A small network was shown many inputs. Here are its activations along a few directions, one row for each input.
Each table varies a few parts of the input and shows all the possible inputs, shuffled.
A made-up example of a description, with smaller parts first: ring(5) and (point or line(11) or (values(3) and line(4))).
Shared parts are said once, and a part with two or three values counts as separate values.
(in the rows, 128 means zero)

Other details of the inputs vary at random and push rows far along two fixed directions, the same in every table; ignore that.

Table:
x1: [123 109 134 152 133 133 127 126 116 118 125 111 115 130 118 130 148]
x2: [125 104 123 145 144 143 129 126 118 118 129 114 118 142 126 122 149]
x3: [120 112 126 154 126 125 127 126 116 128 121 106 126 129 124 128 126]
x4: [134 123 126 153 134 134 146 146 116 128 119 121 124 138 124 130 135]
x5: [132 122 129 155 129 131 148 146 115 131 117 118 125 134 118 131 137]
x6: [123 156  94  72 111 123 101 126 155 154 138 150 104  94 176 108 112]
x7: [126 105 124 148 145 139 127 126 117 119 130 115 116 138 123 127 148]
x8: [124 162 115  80 106 115  97 114 160 139 120 152  91  76 157 114 123]
x9: [132 167 112  82 101 114 119 137 162 153 115 161 103  81 164 117 112]
x10: [124 109 130 151 140 135 126 127 118 115 127 113 116 135 123 128 147]
x11: [137 168 102  74 111 130 121 138 158 156 128 166 103  93 174 108 116]
x12: [120 114 124 152 128 128 127 131 112 130 128 105 125 131 124 128 131]
x13: [107 117 123 168 119 145 140 132 159 125 160 123 108 139 102 123 117]
x14: [148 148 183  67 138 107 127  99 124 106 154 155 238 170 104 162  96]
x15: [123 109 115 149 139 133 127 132 112 131 133 109 124 141 128 126 131]
x16: [119 119 123 153 126 124 125 125 112 125 117 106 123 128 116 129 126]
x17: [137 121 122 151 139 139 147 145 115 132 123 125 124 141 125 127 136]
x18: [154 161 189  71 131 105 144 109 127 107 129 169 234 163  88 164 101]
x19: [124 107 136 154 131 129 126 122 120 117 118 111 115 129 119 129 143]
Each input here is: point or (values(3) and line(6)).
Change only the values(3) part in x18. List by row number the other rows that result.
Answer: x8, x16
Change only the line(6) part in x11. List by row number the other rows that result.
Answer: x4, x5, x9, x17, x18

Table:
x20: [135 187 129  43  93 104 113 109 180 143 116 187 139  86 143 122  92]
x21: [151 124 161 116 153 138 157 116 108 103 132 141 213 201  86 143 116]
x22: [155 121 189 118 153 128 159 133 107 106 159 139 226 186  92 166 130]
x23: [138 112 118 135 140 139 144 140 120 137 131 127 144 156 137 123 122]
x24: [127 136  87 131 131 136 127 158 129 155 139 129  90 113 163 114 129]
x25: [123 127 118 136 100 122 133 140 144 151 117 122 108  99 152 117 120]
x26: [118  84 106 189 142 142 128 126  99 118  88  87  75 131 115 112 168]
x27: [139 187 129  27 116 103  89 102 155 131 129 179 131  81 153 131 119]
x28: [126 105 180 126 152 151 135  86 146  86 201 139 214 195  67 155 111]
x29: [127 116 125 133 145 120 114 127  92 127 131 109 142 136 136 137 132]
x30: [135 192 140  58  93 103 109 128 177 143 132 179 123  68 155 134 100]
x31: [111  97 115 214 123 134 146 164 103 140 119  79  87 120 121 129 148]
x32: [127 132  98 127 125 145 135 139 147 139 109 144  79 115 141 106 141]
x33: [145 168 146  34 107 107  95  96 169 132 120 177 137  82 171 126 119]
x34: [142 129 152 138 142 136 149 142 127 115 137 140 136 141 115 140 145]
x35: [142 131 177 128 143 109 149 123  97 112 146 126 233 183  82 171  97]
x36: [135 163 114  32 112 106  89 106 151 151 128 164 141  88 188 117  98]
x37: [112 155  91 139 112 123 123 144 128 147 117 123  86 101 136 114 116]
x38: [114  88 102 204 127 136 149 148 101 141 107  81 104 142 123 119 125]
x39: [120 130  93 118 127 130 106 118 122 138 103 115  91 109 154 102 133]
x40: [121 106 109 190 151 151 152 157 107 122 117 108  81 142 104 121 163]
x41: [123 132 120 146 103 125 132 136 152 140 104 130  85  92 143 115 128]
x42: [122  90 124 197 143 137 127 140  94 115 109  85  72 118 123 127 175]
x43: [136 128 120 129 122 141 139 139 152 134 118 145  91 113 151 114 142]
x44: [125 129 121 143 120 127 141 126 118 127 110 119 140 144 109 123 109]
x45: [145 130 167 113 159 118 127 103  84  95 134 120 211 182  83 158 127]
x46: [ 83 122  93 155  95 134  95 117 180 145 166 114  47  92 135  98 111]
x47: [118 109  89 195 149 155 147 161  97 131 121  95  78 147 118 111 153]
x48: [145 112 189 116 150 116 131 113  89 101 144 119 214 167 101 168 136]
x49: [109 110 108 207 130 135 145 154 106 126 103  93  74 123  96 123 148]
x50: [144 167 124  42 102 123 119 130 178 156 142 182 136  93 184 117 110]
x51: [109  96 178 123 147 123 108  77 138  74 181 114 200 183  78 157 118]
x52: [122 111 114 123 117 127 110 127 127 143 113 114  95  96 170 112 144]
Changing only one part turns x39 into x44. The same change can be made to x45. Which row results?
Answer: x37
What do these inputs look like to the network?
Answer: values(3) and (point or (values(2) and ring(5)))
List by row number the other rows that have the values(3) part in common with x32.
Answer: x21, x22, x23, x24, x28, x34, x40, x43, x47, x50
Change only the values(3) part in x28. List by row number the other rows that result.
Answer: x46, x51
Change only the values(3) part in x36. List by row number the other rows that result.
Answer: x23, x38

Table:
x53: [139 121 148 121 141 127 134 117 117 115 129 132 169 156 114 139 123]
x54: [125 125 111 136 124 136 131 135 128 138 121 123 107 122 136 115 134]
x55: [138 130 147 119 140 129 138 124 116 118 137 134 169 156 106 141 126]
x56: [123 126 119 138 123 124 120 132 121 134 120 116 107 111 138 124 135]
x57: [127 124 120 137 132 130 126 130 126 125 116 124 105 121 133 123 139]
x58: [136 129 151 126 138 119 131 119 113 113 127 128 167 148 108 144 120]
x59: [123 116 123 146 125 125 126 131 117 131 116 111 113 120 131 125 137]
x60: [123 127 109 138 130 128 122 134 122 135 124 119 107 121 141 121 127]
x61: [123 114 118 144 128 130 126 133 116 134 122 111 116 126 136 123 135]
x62: [138 183 130  32 106 106  96 113 167 143 138 179 133  79 169 127 109]
x63: [122 133 114 140 121 127 128 137 124 136 119 120 106 115 130 122 130]
x64: [139 130 155 129 137 126 143 129 122 116 133 137 164 149 105 146 125]
x65: [127 116 126 143 131 131 127 131 120 125 118 116 108 122 132 125 146]
x66: [122 131 109 138 124 131 128 138 123 139 126 119 108 121 135 119 128]
x67: [138 136 150 112 132 126 136 121 126 117 127 140 160 143 110 138 129]
x68: [138 126 150 126 133 125 145 128 122 122 134 133 175 155 111 142 115]
x69: [122 124 113 136 126 128 120 134 120 137 127 115 109 117 143 122 133]
x70: [108 112 123 157 123 138 124 124 150 124 154 118 104 130 117 122 124]
x71: [139 123 149 119 144 128 134 118 118 112 132 134 167 157 113 140 128]
x72: [122 121 113 146 126 133 133 137 120 136 121 115 115 130 128 120 131]
x73: [139 187 122  37 106 114 109 124 175 150 146 187 135  88 170 125  99]
x74: [137 132 153 123 137 125 138 123 117 115 131 134 165 150 101 143 128]
x75: [125 125 110 135 134 132 123 134 124 132 126 124 104 121 140 121 134]
x76: [140 127 156 129 136 128 145 127 125 114 129 138 163 151 106 143 128]
x77: [124 132 117 145 121 127 133 142 130 137 122 124 106 115 134 124 127]
x78: [139 120 158 122 135 123 133 115 116 114 125 127 168 147 111 142 131]
x79: [105 106 123 150 125 136 112 114 142 120 152 108 106 125 122 123 133]
x80: [122 129 114 139 119 127 129 135 126 137 115 120 107 116 130 120 130]
x81: [139 177 126  29 109 113  99 113 168 144 141 179 136  87 174 123 109]
x82: [138 125 149 109 134 125 129 117 121 121 133 133 167 144 123 137 126]
x83: [141 126 151 125 139 131 145 129 124 117 136 138 167 156 111 141 126]
x84: [125 127 111 134 128 137 130 137 128 134 124 126 104 123 135 117 138]
x85: [125 122 115 133 131 132 121 134 122 134 129 120 106 118 142 122 139]
x86: [124 129 111 143 124 131 133 144 129 140 128 123 108 121 138 122 125]
x87: [105 119 115 143 119 137 115 118 151 126 152 119  99 121 120 117 126]
x88: [126 117 121 146 130 130 128 128 122 126 113 118 109 125 129 123 136]
x89: [105 116 114 143 124 134 109 113 149 121 149 118  98 121 127 119 124]
x90: [125 122 121 146 125 134 134 133 123 131 114 119 110 125 124 121 137]
x91: [128 120 124 152 125 133 139 139 128 132 117 123 110 124 128 123 134]
x92: [140 124 150 127 135 130 146 127 124 120 133 135 169 155 112 139 121]
x93: [138 127 153 123 142 122 132 119 116 110 129 133 164 149 107 145 127]
x94: [123 125 115 139 124 124 123 130 125 133 113 120 106 115 136 122 129]
x95: [123 123 109 137 127 128 124 132 124 136 119 119 109 121 141 119 127]
x96: [124 128 118 144 118 127 134 140 132 138 117 124 107 115 134 123 126]
What do these inputs look like to the network?
Answer: line(4) and (point or (values(2) and ring(5)))
Changing only the line(4) part turns x83 into x84. The same change can be made to x76. Which row results?
Answer: x67
Changing only the line(4) part turns x91 into x90. The same change can be made to x96. Which row results?
Answer: x80
Change only the ring(5) part in x54. List by row number the other rows that result.
Answer: x55, x66, x72, x84
List by row number the other rows that have the line(4) part in common with x81.
Answer: x56, x59, x61, x62, x65, x69, x78, x79, x82, x85
Change only the values(2) part in x73. List by row number the other rows that result.
Answer: x64
Change only the line(4) part in x63. List by row number the other rows that result.
Answer: x56, x58, x77

Table:
x97: [127 122 112 139 126 132 137 147 125 142 130 122 120 129 146 124 125]
x98: [126 109 121 139 135 139 123 126 120 126 120 117 107 129 136 116 146]
x99: [121 129 105 121 136 128 112 127 119 135 131 122 113 122 143 120 127]
x100: [ 84  84 117 177 128 149 114 112 156 111 178  95  94 143  99 119 137]
x101: [121 132 120 148 116 128 136 136 131 135 113 121 114 117 122 122 123]
x102: [131 136 123 132 120 128 135 144 136 140 125 134 106 107 137 127 133]
x103: [100 102 119 190 125 156 134 126 162 120 178 114  93 145 103 118 115]
x104: [121 122 123 132 114 119 115 119 132 132 116 118 109 105 135 124 127]
x105: [144 141 166 116 136 124 147 128 121 112 137 143 185 152  98 152 122]
x106: [150 140 156  98 140 128 146 118 128 113 134 153 185 164 106 142 119]
x107: [145 136 166 125 141 124 149 129 116 109 135 137 182 162  89 153 124]
x108: [123 135 118 146 117 124 134 136 132 134 112 122 112 121 119 122 122]
x109: [124 119 130 140 128 125 121 131 125 126 125 118 107 112 139 131 143]
x110: [130 107 119 159 133 141 147 144 124 129 117 120 110 137 134 120 143]
x111: [129 130 108 128 122 132 132 144 130 149 131 129 117 121 148 122 123]
x112: [124 127 124 147 114 125 137 135 134 140 113 122 113 115 125 124 123]
x113: [125 132 116 150 132 132 137 147 123 131 121 126 101 121 120 126 136]
x114: [126 195 114  17  81  97  80 104 186 156 129 184 108  50 187 112  93]
x115: [141 132 157  87 138 115 121 111 123 118 146 140 194 149 131 147 112]
x116: [148 138 158  99 138 131 147 119 128 114 134 153 189 160 109 142 120]
x117: [124 186 113  36  88 103  87 105 176 148 127 171 111  60 176 116  98]
x118: [145 134 153 108 145 131 148 120 121 111 131 150 183 168 100 143 121]
x119: [145 134 171 117 135 119 148 131 125 113 136 143 186 152 105 155 121]
x120: [144 138 155 101 134 124 141 127 119 125 144 145 195 163 115 145 109]
x121: [134 126 115 127 124 137 137 138 138 140 121 138 108 120 143 117 134]
x122: [138 147 159 109 129 113 139 116 128 114 126 148 189 152  92 147 104]
x123: [124 123 110 131 136 129 117 128 116 132 131 112 116 129 139 121 131]
x124: [126 129 108 138 127 136 136 144 121 141 130 123 119 129 139 122 126]
x125: [128 110 122 133 134 134 123 126 128 126 120 121 110 124 145 120 143]
x126: [121 121 125 157 117 125 140 139 132 136 111 116 112 120 127 125 124]
x127: [131 123 118 136 127 139 140 140 130 135 120 132 110 129 136 115 137]
x128: [116 124 118 140 123 121 116 119 121 123 114 116 108 118 120 125 127]
x129: [127 128 126 150 125 132 139 148 125 134 123 124 106 120 126 125 138]
x130: [123 117 115 133 133 130 118 130 115 135 132 113 117 126 143 119 132]
x131: [118 120 121 148 122 122 119 120 120 122 113 108 108 121 120 124 131]
x132: [122 121 125 146 131 131 121 130 117 123 124 114 106 116 129 128 146]
x133: [121 129 121 137 134 126 117 128 120 124 124 122 104 117 127 129 142]
x134: [127 127 106 144 131 135 137 145 118 139 129 119 116 136 133 122 127]
x135: [124 125 124 144 132 128 120 129 118 123 124 114 103 121 126 128 145]
x136: [126 185 118  29  85  97  85 106 184 152 128 176 112  55 187 118  95]
x137: [141 126 157 102 151 128 128 105 116 104 132 141 182 164 104 144 128]
x138: [128 126 114 120 134 134 116 122 131 127 121 126 105 122 141 116 140]
x139: [120 119 124 166 119 129 141 140 122 135 111 111 110 126 116 121 129]
x140: [123  99 128 176 137 134 129 135 107 123 121  98 102 126 120 131 155]
x141: [125 132 104 136 132 133 134 143 120 140 129 127 117 132 134 123 123]
x142: [126 121 112 123 129 128 115 128 124 140 133 119 116 116 151 120 129]
x143: [137 120 155 116 148 125 130 112 104 110 143 122 193 165 109 147 122]
x144: [144 129 162  93 143 128 127 103 123 106 135 143 188 156 113 143 127]
x145: [130 111 120 131 134 136 122 123 127 129 121 122 110 123 141 119 144]
x146: [119  99 129 180 138 135 130 137 102 120 120  95 100 131 117 127 157]
Changing only one part turns x126 into x136. The same change can be made to x121. Which row results?
Answer: x145
Changing only one part turns x141 into x99. The same change can be made to x110. Which row results?
Answer: x125
What do these inputs look like to the network?
Answer: values(2) and (point or (line(4) and line(6)))
Change only the values(2) part in x123. List by row number the other rows that result.
Answer: x134
Start at x128 and move only the line(6) part, one step at a time. The first step leads to x131. Which rows follow, in order?
Answer: x117, x114, x104, x136
